m =
124	129	112	125	133	127	131	128	118	137	140	137
128	130	114	121	137	124	128	132	126	133	139	134
122	131	118	126	131	134	131	116	106	146	136	139
132	128	118	125	130	123	129	132	126	128	137	134
120	130	117	136	140	139	127	129	122	145	135	137
133	131	115	129	124	122	129	134	128	125	138	133
127	125	111	103	150	127	119	138	122	131	153	137
126	129	109	118	137	124	130	131	122	133	142	138
129	130	123	129	135	131	131	129	126	136	132	131
133	130	115	128	125	122	129	134	127	125	138	134
121	132	118	125	130	135	130	116	105	146	136	139
139	133	114	130	118	124	130	136	126	122	142	135
127	129	114	122	136	124	129	132	126	133	139	134
133	130	116	126	127	123	129	134	125	126	137	135
128	128	112	118	140	123	127	133	125	133	143	135
128	129	126	129	132	130	129	129	127	133	131	130
Rows and columns are numbered from 1.
Which number is the entry just right of the smallest entry?
Answer: 150
Which number is the top-left entry?
Answer: 124
Which number is the entry in the bottom-right corner?
Answer: 130
The entry just left of the largest entry -> 131
The entry in the top-right corner is 137
Which number is the bottom entry of the column that holds the smallest entry?
Answer: 129
The entry at row 2, column 1 -> 128
The entry at row 3, column 3 -> 118
The entry just left of the smallest entry -> 111
Which number is the entry in row 1 and column 2?
Answer: 129
Which number is the top entry of the column that holds the smallest entry?
Answer: 125
Which number is the entry directly above 145?
Answer: 128
Which number is the entry at row 2, column 3?
Answer: 114
The smallest entry -> 103
The entry just right of 119 -> 138
The entry in the bottom-left corner -> 128
The bottom entry of the column that holds the largest entry is 131
The entry directly above 117 is 118
Which number is the entry in row 1 and column 3?
Answer: 112
Which number is the entry directly below the largest entry?
Answer: 142
The top entry of the column that holds the largest entry -> 140
Which number is the entry directly above the largest entry?
Answer: 138
Which number is the entry in row 3 and column 2?
Answer: 131
Which number is the entry in row 3 and column 1?
Answer: 122

grid =
array([[134, 124, 131, 128, 111, 132, 125],
       [127, 118, 121, 119, 126, 121, 129],
       [125, 140, 135, 137, 136, 135, 127],
       [119, 142, 126, 133, 152, 126, 131],
       [117, 144, 131, 137, 151, 131, 127],
       [140, 114, 132, 124,  98, 132, 123],
       [118, 143, 128, 135, 151, 128, 130],
       [129, 118, 122, 120, 122, 122, 127],
       [131, 116, 122, 119, 119, 122, 129],
       [126, 140, 135, 137, 136, 135, 128]])
Rows and columns are numbered from 1.
The entry in row 3 and column 2 -> 140
The bottom entry of the column that holds the smallest entry?
A: 136
The entry at row 1, column 2?
A: 124
The entry just left of the largest entry is 133
The entry in the bottom-right corner?
A: 128
The entry in the top-right corner?
A: 125
The entry in row 3 and column 1?
A: 125
The entry at row 2, column 1?
A: 127
The entry at row 1, column 1 -> 134
The entry at row 1, column 3 -> 131
The entry directly above the largest entry -> 136
The smallest entry: 98
The entry in row 2 and column 2 is 118
The entry directly below the largest entry -> 151
The entry directly below the smallest entry?
A: 151
The top entry of the column that holds the largest entry?
A: 111
The entry just left of the smallest entry: 124
The entry just right of the largest entry?
A: 126
The entry in the bottom-left corner?
A: 126
